These are the activations of a small neural network, seen along a few directions. Each row is one input.
In each table, some parts of the input vary, and every possible input appears once, in random order.
A made-up example of a description, with smaller parts first: values(2) and (point or ring(11) or (line(4) and ring(5))).
Shared parts are said once, and a part with two or three values counts as separate values.
In the rows, zero is written as 128.

Other details of the inputs vary at random and push rows far along two fixed directions, the same in every table; ignore that.

A family of inputs:
R1: [134 151  76 154 137 126 129 158 135 167 119]
R2: [151 129 152 103 139 162 181 149 162 116 100]
R3: [105 148  93  68 141 160 155 102 143 165 126]
R4: [109 104 121 185 145 107  79 130 129 119 141]
R5: [128 130 167  77 114 148 131 158 100 149 121]
R6: [108 105 117 148 116 115 127 143 129 101 148]
R7: [125 121 144  83 145 179 158 154 146 118 103]
R8: [135 141 126 142 135 123  78 179 117 147 151]
R9: [142 164 163  83 137 138 157 139 122 118 125]
R10: [138 153 165 122 136 130 112 200  83 149 116]
R11: [120 108  99 177 117 119  86  85 127  86 136]
R12: [138 150 160  73 131 145 128 149 115 142 126]
R13: [157 132 106 168 121 134 143 128 167 123 115]
R14: [139 114 130 152 127 128  96 143 113 149 140]
R15: [142 168 152 132 159 122 102 188 110 137 139]
R16: [139 118 148 118 127 133 132  81 128 132 126]
R17: [138 122 146 105 122 132 169  89 132 111 127]
R18: [141 159 167 137 145 120 127 187  92 123 113]
R19: [150 154 114  99 122 142 185 135 146 151 106]
R20: [141 121 117 166 122 113 118 136 129 110 149]
R21: [132 100  83 153 131  69 118 117 154 126 110]
R22: [119 109 123 145 112 135  79  73 122 114 122]
R23: [110 107 117  94  80 131 172  35 148 114 140]
R24: [140 172 158 150 148 101 150 178 107 144 131]
R25: [144 122 132 162 135 122  94 135 117 144 138]
R26: [128 120 117 150 114 121 110 137 116  99 134]
R27: [140 108 108  77 121  89 179 125 144 129  98]
R28: [105  83 148  79 108 146 140  68 131 126 116]
R29: [ 99 150  90 109 156 155 139 159 124 155 108]
R30: [108  76 106 167 104 126  78  98 137 124 141]
R31: [144 125 128 170 134 120 113  97 132 114 131]
R32: [134 155 149 132 132 116 128 160 104 164 132]
R33: [121 135 126 159 132 109 106  94 130 140 139]
R34: [119 131 111 167 123 105 132  97 128 112 148]
R35: [127 126  90 172 119 117  86 125 141  96 159]
R36: [104 105 142  97 122 126 169 100 133 100 131]
R37: [116 115 129 167 143 110 110 132 126 107 130]
R38: [117 113 124  70 101 150 152  26 154  86 133]
R39: [105 126 108 132 151 166 109 176 138 140 122]
R40: [130 149 168  75 117 132 162 154 109 171 129]
Description of these inputs: values(2) or ring(8) or (values(5) and line(6)).
A walk changes only the ring(8) part. It starts at R3 and steps to R29. List the rest of the walk in order. -> R39, R7, R2, R13, R19, R1

A family of inputs:
R41: [134 118 142  84  98  99 186  59 132 126 127]
R42: [112  97  92 126 122 143 119 104 151 120 116]
R43: [128 107 129 147 119 128 122 103 141  90 132]
R44: [122 112 170  69 104 145 142  67 114 127 128]
R45: [120 115 147 147 129 116  98 150 106 113 142]
R46: [125 155 149  94 156 135 144 233 102 163 121]
R47: [132 160 130 142 157 130 102 210 104 168 132]
R48: [139 160 209  45 125 149 178 135  91 152 125]
R49: [126 119  82 122 113 100 161  62 155 139 121]
R50: [123 135  76 198 132 131  51 102 138 149 142]
R51: [134 110 125 140 109 138 130  59 155  85 130]
R52: [134 139 172 124 144 113 140 216  98 124 127]
R53: [136 137 102 129 132 149 146 114 157 118 115]
R54: [129 128  67 227 153 117  72 176 148 116 133]
What do these inputs look like to the network? -> values(2) and (point or line(6))
The inputs of R44 and R47 match in every part but the values(2) part. If R51 is changed in the same way as R44 into R47, which row does it become? -> R53

A family of inputs:
R55: [141 149 156  97 146 138 172 194 121 135 114]
R56: [124 112 114 114 106 139 132  45 149 119 126]
R57: [125 117 117 124 111 132 121  68 136 127 130]
R58: [117 102 110 128 108 122 116  65 139 123 131]
R59: [128 104  95 167 116 122 108  79 156 102 130]
R60: [120 120 116 138 134 124 119 143 130 127 125]
R61: [114 103  98 143 113 135  94  71 143 125 132]
R62: [136 142 137 107 130 131 158 126 131 129 123]
R63: [122 132 177  12 122 158 206 129 118 150 107]
R64: [122 112 113 217 134 116  39 138 118 102 153]
R65: [131 139 157  78 123 131 162 127 115 147 122]
R66: [139 159 130 159 152 124 114 199 116 143 131]
R67: [135 145 135 151 147 100 130 199 109 138 131]
R68: [138 140 162 165 138 108 103 179  97 119 145]
R69: [130 138 121 127 136 139 134 138 135 128 125]
R70: [131 128 115 146 129 112 129 138 132 123 131]
R71: [136 154 132 147 147 126 113 186 112 147 131]
R72: [116 107 119  84 112 147 154  81 147 120 118]
What do these inputs look like to the network? -> values(2) and (point or ring(8))
The inputs of R61 and R65 match in every part but the values(2) part. If R55 is changed in the same way as R61 into R65, which row does it become? -> R59
